These are the activations of a small neural network, seen along a few directions. Each row is one input.
In each table, some parts of the input vary, and every possible input appears once, in random order.
Descriptions start from the smaller parts, as in this example, which fits no table here: one of 5 places around a ring, together with either a single point or one of 11 places around a ring or (one of 2 separate values, together with one of 6 places along a line).
Shared parts are said once, and a part with two or three values counts as separate values.
(in the rows, 128 means zero)

Other details of the inputs vary at random and push rows far along three fixed directions, the same in every table; ignore that.

A family of inputs:
x1: [173  69 206 126  59 113 164 173 101 155 129 149  95]
x2: [228 143  98 138 125 179 133 178 153 163 139 211 180]
x3: [ 64  95 131  43 116  86 152 144  33  46 156 109  98]
x4: [ 51 133 168 137 123 106  94 115 170 100  78  22  34]
x5: [224 146 117 151 165 177 127 192 188 151 144 195 162]
x6: [231 141 128 186 179 167 116 137 186 162 140 172 167]
x7: [226 154 127 171 144 159 119 119 169 192 136 188 174]
x8: [ 97 186  41  29 146 124 128 126  67  98 167 187 178]
x9: [ 95 185  41  26 144 131 122 122  80 111 173 176 173]
x10: [ 27 119 174 164 117 119 102  94 151 127  46  22  81]
x11: [183  51 213 158 111  99 158 143 110 147 145 126  98]
x12: [ 92 180  34  56 132 129 129 139  77  92 171 184 193]
x13: [179  38 196 167  96 110 173 153 117 130 139 126 104]
x14: [ 85 221  78 177 155 165  64  77 221 161  77  89 114]
x15: [180  59 209 142  72 106 152 119 100 176 147 132 110]
x16: [ 47 139 161 175  88 117  98  78 145 107  58  39  54]
x17: [ 83 209  81 181 193 160  64  94 245 141  84  77 103]
x18: [ 46  92 142  32 109  95 154 139  23  86 132  99 133]
x19: [173  61 203 160  62 112 173 132  98 153 137 141 115]
x20: [ 95 213  86 187 197 152  70  73 243 143  87  67 110]
x21: [100 225 115 162 196 161  54  96 230 109  41  48  59]
x22: [152  43 213 147  91 114 178 149  99 173 128 124 143]
x23: [ 33  97 119  76  74  71 160 115  33  96 159 124 118]
x24: [ 87 175  38  58 174 117 129 157 105  87 179 172 176]
x25: [166  44 220 147 100 115 160 138  92 171 124 117 142]
x26: [179  52 192 162  61 115 171 133  97 149 130 137 115]
x27: [ 55  80 115  60 103  79 153 155  44  45 156 105 109]
x28: [225 144 129 178 182 164 111 134 203 191 147 162 157]
x29: [214 153 120 171 135 167 133 128 187 211 148 185 171]
x30: [192  51 200 160  69 115 151 121  92 145 125 132 116]
x31: [ 65 159  69 112 166 114 121 123 133 101 147 134 141]
x32: [230 149 126 175 140 168 118 119 164 178 135 188 180]
x33: [ 46 122 163 174 123 109 102  97 161  86  71  32  47]
x34: [ 53 129 167 171 131  90 111  79 159 101  79  27  51]
x35: [220 139 122 186 170 167 136 149 195 166 145 181 169]
x36: [197 139 121 129 157 181 133 189 165 186 128 190 203]
x37: [193  39 202 167 105 111 154 143 107 129 135 119 104]
x38: [ 97 210  66 187 151 170  69  81 203 128  62  94 123]
x39: [ 84 149  26  93 169 127 131 137 105  82 172 168 183]
x40: [ 43 103 123  44  70  77 148 131  42  96 162 112 110]
x41: [106 174  30  39 140 137 125 126  63  79 156 179 182]
x42: [106 166  32  48 178 135 125 146  83  62 165 164 169]
x43: [ 66 138 172 120 135 115  93 106 155  96  74  23  24]
x44: [169  64 203 154  66 102 176 133 100 167 140 144 110]
x45: [101 181  40  34 142 133 127 126  62  84 166 186 183]
Each input here is: one of 5 places along a line, together with either a single point or (one of 2 separate values, together with one of 4 places along a line).
Q: The inputs of x28 and x20 match in every part but the place on the line of 5. If x32 is changed in the same way as x28 into x20, which row does it become?
A: x19
Q: Which other rows does x17 become when the choice among 2 separate values takes its other values? List them by row number.
A: x14

A family of inputs:
x46: [128 124 140 100 116 120 144 138  94 124 131 142 135]
x47: [148 132 160 145 135 148 118 132 155 147  94 112 103]
x48: [ 76 127 100 102 131  95 125 120  92  93 151 113 147]
x49: [166 144 164 163 117 143 116 131 176 154  96 122  93]
x50: [158  86 148 146 114 135 153 147 129 153 139 147 133]
x51: [120 105 135 115 132 119 145 127 109 134 140 128 140]
x52: [158  92 151 146 106 137 149 142 124 157 136 152 134]
x53: [116 119 108 102 118 111 124 110  86  96 145 122 135]
x54: [174 109 159 124  98 133 135 157 122 146 129 150 130]
x55: [122 142 133 139 137 143  99 127 166 127  96  87 100]
x56: [203 184  49 114 191 167 131 171 164 148 188 236 210]
x57: [ 92 117 120  97 127 111 141 115  86 122 145 130 147]
x58: [174 122 151 183 123 152 117 113 165 137  93 117 101]
x59: [ 69 153  98 119 140 132 110 112 138  97 101  89 104]
x60: [119 144 133 138 140 136 112 122 165 128 109 100  91]
x61: [119 111 130 115 115 113 143 124 106 138 156 141 131]
x62: [144 106 144 139  96 125 152 135 109 144 136 151 142]
x63: [165  93 156 137 107 132 137 144 124 159 141 144 139]
x64: [ 95 128 123 100 117 107 143 113  82 119 141 132 152]
x65: [146 104 142 124 110 138 144 152 118 137 129 148 120]
x66: [ 93 129  92  89 125  98 135 100  75  87 162 130 128]
x67: [150 237  15 125 214 179  76 136 197 124 138 173 204]
x68: [168 101 159 136  95 126 142 143 116 156 141 150 147]
x69: [ 69 157 107 137 147 104 109  97 140 102 122  89 112]
x70: [ 71 169 104 116 141 124  99 100 144 107 106  89  94]
x71: [ 93 115 110 100 126 103 144 120  99 119 163 129 133]
x72: [115 142 144 163 152 127 111 110 161 127  96  93 117]
x73: [145 121 149 141 105 119 142 125 126 150 139 142 128]
x74: [124 114 134 102 136 128 142 142 109 122 134 128 127]
x75: [144  94 142 146 118 119 152 148 117 130 144 147 139]
x76: [ 93 159 116 132 119 132 110 112 139 111  90 103 107]
x77: [163 130 155 165 138 143 114 104 152 134  94 105 105]
x78: [ 94 115 109 102 124 110 129 122 101 117 148 115 142]
x79: [123 140 146 141 150 132 118 131 149 114 102 103 109]
x80: [143 132 149 168 135 145 117 140 173 124  94 111 100]
x81: [128 111 130  97 113 124 130 146 102 124 141 136 130]
Q: The inputs of x61 and x57 match in every part but one. If x60 is changed in the same way as x61 into x57, which row does it become?
A: x74
Q: What do these inputs look like to the network?
A: one of 4 separate values, together with either a single point or (one of 2 separate values, together with one of 4 places along a line)
Q: Which other rows does x65 become when the choice among 2 separate values takes its other values? List them by row number.
A: x52
Q: Which other rows does x72 become when the choice among 4 separate values takes its other values? List them by row number.
A: x48, x69, x75
Q: Which other rows does x70 become when the choice among 2 separate values takes its other values? List them by row number.
A: x61
